These are the activations of a small neural network, seen along a few directions. Each row is one input.
Each table varies a few parts of the input and shows all the possible inputs, shuffled.
Descriptions start from the smaller parts, as in this example, which fits no table here: one of 6 places along a line, together with either a single point or one of 9 places around a ring or (one of 3 separate values, together with one of 5 places around a ring).
Shared parts are said once, and a part with two or three values counts as separate values.

Other details of the inputs vary at random and push rows far along three fixed directions, the same in every table; ignore that.

A family of inputs:
x1: [-11, 4, 12, 2, 15, -8, -13, 18, -2, 20, -15, -17, 6]
x2: [-7, 20, -13, 14, -23, -11, 2, 4, -22, -6, 0, 2, 14]
x3: [34, -40, -13, -14, 13, 38, 17, 11, -17, 43, -16, 14, -24]
x4: [7, 13, 33, 4, -7, -17, 3, -28, 18, -45, 39, 30, 3]
x5: [-45, 31, -28, 21, -11, -36, 2, 19, -16, 3, -17, -61, -2]
x6: [7, 16, 1, 21, -19, 14, -20, 17, 12, -33, -39, -11, 30]
x7: [11, 19, -10, 12, -18, 25, -33, -3, 14, -5, -29, -7, 38]
x8: [-41, -17, 22, -31, 63, -51, 84, 36, 1, 87, 44, -48, -60]
x9: [4, 11, 7, 15, -5, 20, 0, 15, 0, -22, -33, 1, 21]
x10: [45, -56, -26, -8, -11, 47, 9, -13, -40, 20, -4, 39, -38]
x11: [-42, 27, -34, 11, -5, -29, -9, 1, -16, 18, -13, -64, 9]
x12: [18, 14, -11, 11, -32, 16, -17, -20, -12, -28, -16, 41, 19]
x13: [-8, -13, -16, 8, -12, -5, -10, -7, -7, -18, -12, -14, -6]
x14: [1, -6, 39, -10, 23, -16, -14, -15, 63, -36, 35, 12, 11]
x15: [18, -50, -11, 3, -9, 38, 26, 5, -43, -11, -19, 27, -36]
x16: [6, 21, 23, -22, 6, -22, -15, -37, 29, -30, 59, 33, -1]
x17: [37, -39, -5, -31, 8, 41, 21, 16, -25, 36, -18, 25, -28]
x18: [-12, -11, 37, -11, 23, -32, -14, -29, 23, -18, 62, 27, -22]
x19: [-11, -5, -21, -1, -8, -1, -7, -13, -5, 17, 12, -13, -11]
x20: [3, -11, 33, -15, 27, -7, -10, -18, 53, -16, 40, 6, 8]
x21: [-27, 53, -12, 18, -8, -24, 2, 34, -7, 21, -26, -41, 43]
x22: [15, 16, -4, 4, -11, 19, -4, 8, -1, 4, -33, 19, 25]
Description of these inputs: one of 2 separate values, together with either a single point or one of 10 places around a ring.
Changing only the choice among 2 separate values turns x15 into x9. The same change can be made to x18. Which row results?
> x1
Change only the choice among 2 separate values in x17. List by row number the other rows that result.
> x16

A family of inputs:
x23: [-44, 27, 6, 8, 16, -52, 5, 9, 38, 4, 31, -60, 17]
x24: [29, 13, 15, 0, -25, 6, -52, -35, 7, -49, 20, 45, 23]
x25: [10, -40, 3, -16, 24, 19, 43, 31, -23, 65, -11, 16, -31]
x26: [14, -38, 33, 3, -1, 0, -26, -25, 23, -49, 36, 39, -5]
x27: [28, -31, 47, -47, 42, -2, 4, -14, 51, 5, 64, 54, -21]
x28: [8, -11, -16, 20, -19, 30, -21, 31, -13, -1, -70, -15, 28]
x29: [-1, 0, -27, 7, -4, 18, 5, 2, -13, 25, -24, -38, 0]
x30: [12, -1, -27, 13, -31, 31, 9, 13, -43, -22, -56, 7, -2]
x31: [-40, 76, -1, 32, -18, -46, -28, -6, -4, -6, 2, -27, 43]
x32: [12, -23, 16, -38, 20, -15, 11, -29, 32, -10, 70, 48, -32]
x33: [23, -7, -24, 13, -15, 54, -24, 12, -22, 12, -76, -6, 18]
x34: [24, 11, 37, 12, -19, 9, -31, -26, 7, -76, 9, 44, 18]
x35: [-46, 46, -25, 27, -19, -36, -22, 5, 12, -24, -20, -46, 34]
x36: [8, -29, -23, -26, 11, 4, 36, 19, -25, 60, 9, -22, -32]
x37: [-46, 42, 12, -4, 31, -62, 38, 8, 27, 45, 57, -44, 1]
x38: [10, -42, 13, -22, 31, 17, 46, 36, -21, 37, -16, 3, -43]
x39: [13, 3, -39, 22, -41, 32, 5, 7, -45, 2, -52, 21, 11]
x40: [-56, 46, -24, 2, 16, -46, 2, -11, 18, 18, 14, -56, -2]
x41: [24, 6, 19, 14, -18, 20, -56, -49, 18, -60, 11, 37, 20]
x42: [17, -48, 5, -17, 17, 19, 57, 22, -25, 25, 3, -1, -46]
What is each input in this table made of?
> one of 4 places along a line, together with one of 5 places around a ring
Changing only the place on the ring of 5 turns x24 into x41. The same change can be made to x32. Which row results?
> x40
Start at x28 and move only the place on the ring of 5, one step at a time. The first step leads to x38. Which rows follow, in order?
> x25, x27, x33
Start at x42 and move only the place on the ring of 5, one step at a time. The first step leads to x37. Which rows follow, in order?
> x36, x29, x23
